Each row below holds a small network's activations on one input, seen along a few directions.
Each table varies a few parts of the input and shows all the possible inputs, shuffled.
A made-up example of a description, with smaller parts first: ring(5) and (point or ring(11) or (values(2) and line(6))).
Shared parts are said once, and a part with two or three values counts as separate values.
(in the rows, 100 means zero)

Rows:
r1: 110; 99; 99; 87; 97; 99; 91; 103; 114; 92; 110; 88; 111; 116; 86; 98
r2: 102; 79; 82; 109; 84; 89; 98; 90; 106; 103; 93; 92; 90; 95; 97; 109
r3: 87; 90; 96; 79; 97; 99; 92; 93; 89; 100; 95; 97; 102; 90; 105; 78
r4: 100; 107; 107; 83; 112; 103; 95; 88; 74; 103; 95; 108; 99; 100; 104; 92
r5: 110; 103; 107; 90; 106; 106; 99; 105; 106; 94; 105; 89; 106; 121; 84; 104
r6: 100; 81; 82; 108; 88; 92; 105; 87; 107; 109; 98; 97; 90; 95; 96; 114
r7: 100; 96; 102; 85; 100; 103; 97; 104; 119; 101; 104; 92; 111; 110; 82; 104
r8: 111; 88; 88; 112; 96; 95; 107; 89; 94; 101; 99; 93; 85; 106; 98; 114
r9: 104; 101; 107; 92; 101; 110; 96; 106; 113; 100; 95; 97; 113; 109; 78; 104
r10: 103; 108; 109; 82; 109; 107; 93; 84; 82; 105; 91; 112; 100; 96; 108; 90
r11: 102; 104; 98; 89; 103; 99; 97; 102; 112; 92; 104; 86; 110; 120; 84; 100
r12: 115; 93; 90; 112; 99; 95; 104; 89; 94; 105; 95; 104; 84; 105; 96; 117
r13: 110; 105; 114; 91; 100; 110; 97; 103; 113; 97; 92; 102; 110; 110; 78; 104
r14: 110; 83; 80; 110; 87; 87; 100; 87; 102; 99; 104; 93; 91; 101; 100; 108
r15: 116; 109; 113; 89; 105; 110; 93; 99; 112; 98; 97; 105; 107; 118; 85; 107
r16: 103; 95; 101; 86; 94; 101; 90; 108; 119; 96; 100; 86; 110; 108; 83; 98
r17: 103; 88; 78; 112; 92; 87; 106; 86; 100; 99; 97; 90; 90; 106; 99; 110
r18: 79; 137; 128; 149; 116; 102; 114; 170; 133; 84; 132; 112; 111; 84; 137; 102
r19: 65; 131; 127; 142; 114; 97; 118; 155; 100; 97; 125; 121; 101; 68; 159; 77
r20: 91; 98; 102; 85; 104; 108; 97; 93; 83; 105; 89; 105; 106; 89; 102; 86
r21: 79; 127; 108; 171; 94; 90; 125; 154; 112; 97; 127; 117; 88; 69; 151; 110
r22: 113; 108; 109; 89; 109; 106; 95; 104; 105; 97; 101; 100; 106; 121; 82; 109
r23: 94; 97; 95; 81; 101; 98; 91; 87; 83; 97; 104; 97; 104; 95; 107; 80
r24: 86; 102; 94; 82; 105; 97; 96; 86; 82; 97; 98; 94; 103; 99; 105; 83
r25: 105; 86; 88; 115; 91; 99; 105; 90; 101; 108; 89; 101; 92; 94; 92; 114
r26: 95; 103; 105; 83; 109; 104; 97; 88; 75; 99; 99; 97; 99; 100; 105; 88
r27: 97; 103; 109; 84; 104; 107; 98; 90; 82; 104; 86; 110; 104; 89; 103; 86
r28: 85; 92; 97; 78; 102; 102; 97; 90; 90; 105; 98; 101; 104; 90; 104; 85
r29: 111; 91; 94; 114; 90; 99; 105; 86; 101; 106; 86; 106; 89; 94; 92; 114
r30: 117; 95; 93; 111; 94; 99; 102; 82; 100; 107; 92; 109; 85; 102; 98; 115
- What do these inputs look like to the network? => values(3) and (point or ring(9))
- Changing only the values(3) part turns r27 into r29. The same change can be made to r23. Which row results? => r14
- Change only the values(3) part in r2. List by row number the other rows that result. => r3, r16
- Change only the ring(9) part in r16. List by row number the other rows that result. => r1, r5, r7, r9, r11, r13, r15, r22

Rows:
r31: 106; 96; 84; 110; 96; 87; 101; 99; 115; 95; 98; 85; 97; 114; 87; 120
r32: 108; 85; 82; 108; 90; 87; 101; 85; 104; 93; 107; 87; 91; 98; 104; 104
r33: 96; 90; 86; 111; 95; 98; 112; 87; 82; 105; 90; 95; 83; 93; 96; 112
r34: 103; 80; 100; 94; 91; 101; 97; 107; 117; 108; 98; 94; 100; 101; 88; 103
r35: 87; 89; 95; 93; 98; 104; 107; 89; 90; 115; 89; 105; 93; 84; 95; 105
r36: 81; 124; 118; 174; 104; 83; 128; 158; 111; 93; 130; 119; 91; 77; 142; 104
r37: 98; 84; 91; 90; 92; 94; 94; 88; 112; 101; 107; 99; 101; 90; 104; 96
r38: 106; 107; 109; 96; 104; 114; 104; 97; 106; 97; 89; 98; 114; 109; 78; 100
r39: 116; 99; 103; 92; 95; 107; 89; 95; 105; 109; 104; 112; 102; 100; 89; 115
r40: 100; 91; 75; 110; 89; 87; 104; 84; 93; 104; 103; 89; 92; 100; 104; 102
r41: 73; 138; 125; 149; 105; 103; 115; 161; 113; 88; 120; 113; 108; 69; 151; 90
r42: 96; 95; 93; 93; 98; 93; 94; 101; 125; 103; 98; 96; 106; 105; 85; 112
r43: 112; 98; 94; 116; 101; 104; 111; 90; 107; 99; 95; 97; 98; 116; 85; 123
r44: 113; 81; 92; 111; 88; 95; 103; 105; 109; 101; 98; 80; 90; 108; 90; 112
r45: 109; 99; 107; 91; 96; 102; 95; 84; 107; 111; 89; 115; 91; 102; 100; 103
r46: 93; 106; 96; 80; 112; 96; 94; 104; 108; 92; 106; 90; 107; 119; 87; 98
r47: 87; 99; 90; 80; 104; 95; 96; 90; 84; 102; 110; 93; 106; 106; 107; 84
r48: 89; 97; 102; 91; 97; 106; 105; 93; 79; 102; 83; 96; 104; 88; 92; 93
r49: 91; 98; 89; 89; 89; 97; 95; 91; 90; 99; 97; 93; 111; 97; 100; 82
r50: 118; 100; 96; 108; 92; 96; 102; 81; 97; 100; 90; 106; 81; 112; 102; 111
r51: 125; 100; 92; 109; 92; 101; 96; 93; 96; 98; 105; 102; 93; 111; 92; 123
r52: 103; 96; 104; 99; 104; 111; 105; 93; 116; 109; 94; 106; 108; 106; 83; 115
r53: 85; 98; 103; 82; 111; 104; 107; 92; 74; 105; 96; 95; 99; 97; 100; 96
r54: 102; 108; 109; 86; 119; 112; 106; 97; 101; 100; 101; 98; 110; 119; 85; 103
r55: 99; 89; 106; 83; 103; 104; 95; 111; 101; 98; 106; 87; 103; 115; 90; 92
r56: 99; 93; 96; 88; 90; 98; 91; 92; 101; 87; 101; 91; 109; 94; 99; 83
r57: 97; 105; 96; 90; 98; 98; 91; 104; 114; 89; 93; 90; 112; 109; 80; 96
r58: 103; 100; 104; 83; 118; 102; 94; 89; 77; 102; 92; 105; 99; 101; 106; 89
r59: 95; 94; 97; 79; 104; 96; 92; 91; 96; 90; 114; 91; 103; 103; 106; 85
r60: 67; 140; 130; 145; 118; 104; 111; 160; 109; 92; 133; 110; 99; 78; 155; 91
r61: 112; 90; 87; 113; 101; 97; 97; 84; 84; 101; 87; 106; 83; 99; 103; 107
r62: 89; 89; 83; 91; 91; 94; 98; 87; 101; 112; 103; 102; 102; 93; 104; 94
r63: 105; 98; 104; 92; 103; 104; 91; 90; 82; 99; 79; 107; 105; 92; 98; 87
r64: 111; 109; 113; 88; 95; 104; 94; 87; 96; 98; 83; 106; 99; 104; 95; 90
r65: 108; 111; 113; 78; 110; 101; 97; 86; 91; 102; 96; 105; 95; 114; 103; 92
r66: 104; 89; 104; 92; 89; 106; 93; 111; 107; 95; 94; 87; 106; 104; 83; 88
r67: 103; 90; 98; 96; 104; 103; 92; 86; 94; 112; 86; 115; 94; 88; 101; 99
r68: 116; 110; 108; 80; 110; 107; 92; 98; 89; 100; 111; 103; 106; 112; 92; 102
r69: 77; 128; 116; 149; 106; 97; 123; 161; 123; 98; 126; 128; 100; 66; 151; 99
r70: 120; 109; 108; 89; 95; 109; 89; 98; 94; 97; 99; 103; 110; 102; 84; 99
- What do these inputs look like to the network? => line(4) and (point or ring(9))
- Changing only the line(4) part turns r46 into r42. The same change can be made to r68. Which row results? => r39
- Changing only the line(4) part turns r64 into r50. The same change can be made to r56. Which row results? => r32
